arr =
[[-0.125 -0.113 -0.085 -0.093 -0.082]
 [-0.051 -0.218 -0.070 -0.069 -0.077]
 [ 0.035 -0.165 -0.058 -0.035 -0.074]
 [-0.191 -0.285 -0.099 -0.118 -0.083]
 [-0.237 -0.037 -0.102 -0.139 -0.087]
 [-0.021 -0.225 -0.067 -0.057 -0.073]
 [ 0.203 -0.115 -0.026  0.031 -0.063]
 [-0.209 -0.073 -0.099 -0.125 -0.081]
 [ 0.056 -0.099 -0.053 -0.024 -0.072]
 [ 0.093 -0.082 -0.044 -0.013 -0.068]
 [-0.068 -0.046 -0.077 -0.073 -0.074]
 [-0.047  0.057 -0.072 -0.066 -0.076]]
Indices start at 0.
row 0 col 0	-0.125
row 1 col 3	-0.069
row 8 col 0	0.056
row 1 col 4	-0.077
row 10 col 1	-0.046
row 5 col 4	-0.073
row 4 col 4	-0.087
row 9 col 2	-0.044
row 5 col 1	-0.225
row 11 col 3	-0.066
row 8 col 1	-0.099
row 6 col 0	0.203
row 1 col 1	-0.218
row 11 col 1	0.057
row 3 col 0	-0.191
row 0 col 3	-0.093
row 7 col 0	-0.209
row 3 col 4	-0.083
row 0 col 1	-0.113
row 10 col 4	-0.074
row 9 col 3	-0.013
row 2 col 0	0.035
row 0 col 2	-0.085
row 3 col 2	-0.099
row 7 col 2	-0.099
row 8 col 3	-0.024
row 11 col 4	-0.076
row 3 col 3	-0.118
row 4 col 2	-0.102

B =
[[  1 -26 -25 -12 -13   0 -11   0 -29]
 [ 16  -4  -4  12   6  14   8   2 -16]
 [  3  13  11 -12 -12   1 -16  -1  18]
 [ -5   5   5  -8  -5  -8  -9  -1  -7]
 [  2  -2  -3 -10 -12   2 -12  -1  25]
 [ 10  -6  -8 -19 -19   8 -22  -1  -6]
 [ -6  20  18   3   6   2   4   0  12]
 [ -5   4   2 -16 -15   1 -15  -2  36]
 [ -9 -19 -17 -19 -17 -12 -17  -2  14]]
B[0, 0] => 1
B[7, 4] => -15
B[1] => [16, -4, -4, 12, 6, 14, 8, 2, -16]
B[0, 4] => -13
B[8, 4] => -17
B[1, 8] => -16
B[2, 2] => 11
B[7, 1] => 4
B[6, 4] => 6
B[:, 7] => [0, 2, -1, -1, -1, -1, 0, -2, -2]
B[2, 3] => -12
B[8, 6] => -17
B[8, 5] => -12
B[7, 5] => 1
B[:, 6] => [-11, 8, -16, -9, -12, -22, 4, -15, -17]
B[3, 2] => 5
B[:, 1] => [-26, -4, 13, 5, -2, -6, 20, 4, -19]
B[5, 7] => -1
B[:, 8] => [-29, -16, 18, -7, 25, -6, 12, 36, 14]
B[:, 4] => [-13, 6, -12, -5, -12, -19, 6, -15, -17]
B[2, 6] => -16
B[0, 6] => -11
B[7, 7] => -2
B[7, 0] => -5
B[4, 7] => -1
B[6] => [-6, 20, 18, 3, 6, 2, 4, 0, 12]
B[4, 0] => 2
B[6, 6] => 4
B[:, 2] => [-25, -4, 11, 5, -3, -8, 18, 2, -17]
B[2, 4] => -12
B[2, 1] => 13
B[4] => [2, -2, -3, -10, -12, 2, -12, -1, 25]
B[3, 8] => -7
B[6, 2] => 18

A = [36, -29, -22, -26, -1]
A[0] = 36
A[2] = -22
A[4] = -1
